Each row below holds a small network's activations on one record, seen along a few directions.
Here are examples, each followed by its value of one field, Tozuv.
The largest differences between rows may come from other fields.
(in the rows, 500 means zero)
Random noise pushes rows far along 6 fixed directions. That doesn't count. These rows show it; they differ only by the noise:
[625 530 422 443 557 676 507 402 538 571 584 546 420 431 681 554 471 442
 505 371 520 602]
[441 563 508 280 474 522 593 404 611 538 453 411 572 561 527 501 538 513
 553 428 450 592]
[492 496 502 392 499 576 407 568 431 459 507 597 560 577 605 488 647 603
 459 615 465 409]
[453 515 525 321 507 521 544 422 563 503 427 479 574 552 539 485 559 562
 521 507 429 529]
[356 515 500 319 465 487 572 418 604 508 447 379 597 538 487 475 540 528
 541 467 417 536]
[203 462 576 392 463 488 433 560 467 464 472 517 621 501 486 484 615 578
 436 608 296 368]
[551 269 242 518 492 475 588 301 691 383 474 209 536 486 512 334 433 518
 621 450 632 496]
[682 431 306 586 656 546 318 467 394 370 391 482 613 559 558 359 645 803
 501 847 618 336]

[503 384 590 417 411 422 549 501 586 403 381 478 541 598 449 440 537 609
 496 544 450 441]	p3
[470 545 511 482 474 486 493 495 445 499 493 470 604 546 442 477 551 516
 529 562 526 506]	p8
[527 391 593 422 488 439 538 513 522 439 428 600 454 546 521 473 488 552
 521 559 516 533]	p11
[363 271 473 619 583 393 384 478 460 375 393 468 589 445 480 300 498 741
 423 742 396 243]	p1
[464 516 535 272 227 467 357 810 399 337 673 528 586 860 539 505 758 521
 465 584 635 372]	p4
[460 674 329 516 444 457 562 512 543 559 604 204 592 552 359 512 463 453
 504 466 618 606]	p7
[129 346 505 598 332 573 349 810 447 482 847 565 401 362 528 550 531 292
 380 371 388 367]	p5
[546 499 519 417 631 498 521 318 486 483 297 527 528 483 569 468 451 664
 516 665 425 521]	p11
[212 402 610 386 458 365 517 523 490 408 400 475 628 608 429 325 610 667
 456 693 346 343]	p1
[450 419 638 486 464 526 552 512 554 518 494 665 390 485 566 592 409 381
 484 453 364 497]	p2
[319 199 471 756 565 272 598 316 612 354 309 327 534 320 284 398 361 583
 540 641 387 366]	p2
[432 341 430 584 468 482 502 368 623 466 579 319 451 479 474 499 356 372
 554 353 545 539]	p4
[344 494 580 462 513 341 571 364 562 501 344 409 672 495 313 448 456 689
 503 609 321 476]	p7
[703 532 435 531 488 582 435 515 459 570 589 529 474 493 609 519 476 509
 413 506 554 513]	p7
[612 540 532 288 504 525 625 472 566 471 484 509 546 683 639 432 499 512
 509 424 596 562]	p1
[363 279 428 570 392 467 487 574 583 429 556 364 497 452 411 385 456 400
 546 446 522 353]	p10
[420 442 685 286 519 564 658 339 610 557 452 716 434 429 597 622 428 402
 473 292 265 594]	p5
[562 669 637 349 519 605 398 612 335 546 567 717 483 567 605 584 556 511
 404 555 407 521]	p8
[587 431 510 472 564 457 548 344 536 484 365 501 444 500 497 433 435 486
 576 423 540 606]	p6
[539 350 477 468 385 556 623 490 581 484 553 485 380 503 579 451 409 353
 530 322 572 573]	p3
[409 704 427 568 406 546 447 615 505 570 623 343 604 574 428 569 588 502
 551 519 577 520]	p3
[850 347 456 363 412 506 595 464 573 423 484 529 412 643 678 458 484 518
 601 426 732 548]	p11
[547 449 526 698 751 481 500 203 551 555 308 523 405 264 477 456 325 577
 519 536 373 534]	p10
[533 383 327 593 632 416 506 345 554 481 352 260 537 384 430 389 391 643
 612 572 543 507]	p5
[572 291 663 420 329 358 534 594 528 385 367 660 464 690 451 557 639 432
 472 441 594 382]	p4
[411 486 612 440 550 415 549 305 559 428 336 432 585 420 430 428 418 598
 534 513 420 506]	p9
[556 492 393 670 632 401 558 304 558 525 441 248 533 344 357 471 395 482
 552 514 562 635]	p8
[405 416 390 466 438 447 502 419 556 406 480 330 631 552 547 336 520 578
 573 522 466 486]	p6
[568 432 479 581 627 512 510 399 534 485 441 476 492 369 486 457 420 516
 520 528 490 495]	p10
[421 592 479 521 628 399 437 423 504 506 326 438 620 497 378 484 491 632
 495 645 387 564]	p6
[817 399 432 614 603 564 462 412 486 434 497 594 384 456 606 488 406 489
 516 474 680 500]	p9
[554 372 615 330 303 460 497 596 489 339 557 622 455 729 547 436 648 479
 532 524 602 410]	p9
[587 521 516 655 479 591 284 791 241 417 646 761 461 550 618 574 665 584
 402 750 542 270]	p2

Here are new rows. What is Tozuv for each?
[395 504 611 207 522 360 772 279 723 486 273 250 667 690 385 438 512 566
 648 437 422 609]	p5
[388 443 552 518 518 529 507 500 476 455 546 528 566 477 542 466 428 497
 410 522 394 460]	p7
[547 575 473 456 479 655 548 444 509 560 667 491 482 413 670 490 381 452
 464 322 478 609]	p7
[862 463 472 518 689 610 416 456 401 416 459 687 502 510 698 386 547 702
 474 699 609 438]	p10
[481 191 349 611 377 509 495 338 631 399 635 402 403 386 555 453 370 343
 529 325 576 484]	p4
[304 649 780 413 623 391 677 259 588 662 205 564 500 345 339 624 430 516
 465 573 164 684]	p2
[389 692 404 372 362 425 469 609 514 554 478 239 682 723 366 438 615 570
 598 497 576 553]	p6
[296 526 413 364 354 510 434 623 476 439 623 360 649 643 614 342 621 578
 487 586 501 358]	p1
[373 434 373 534 468 464 461 488 523 441 554 362 537 479 493 425 434 480
 485 471 443 481]	p6
[549 572 525 504 571 495 454 460 474 557 485 487 518 549 458 538 475 505
 531 570 465 544]	p8
[147 298 659 466 473 289 640 357 636 451 303 393 633 463 357 451 413 541
 578 551 300 451]	p11
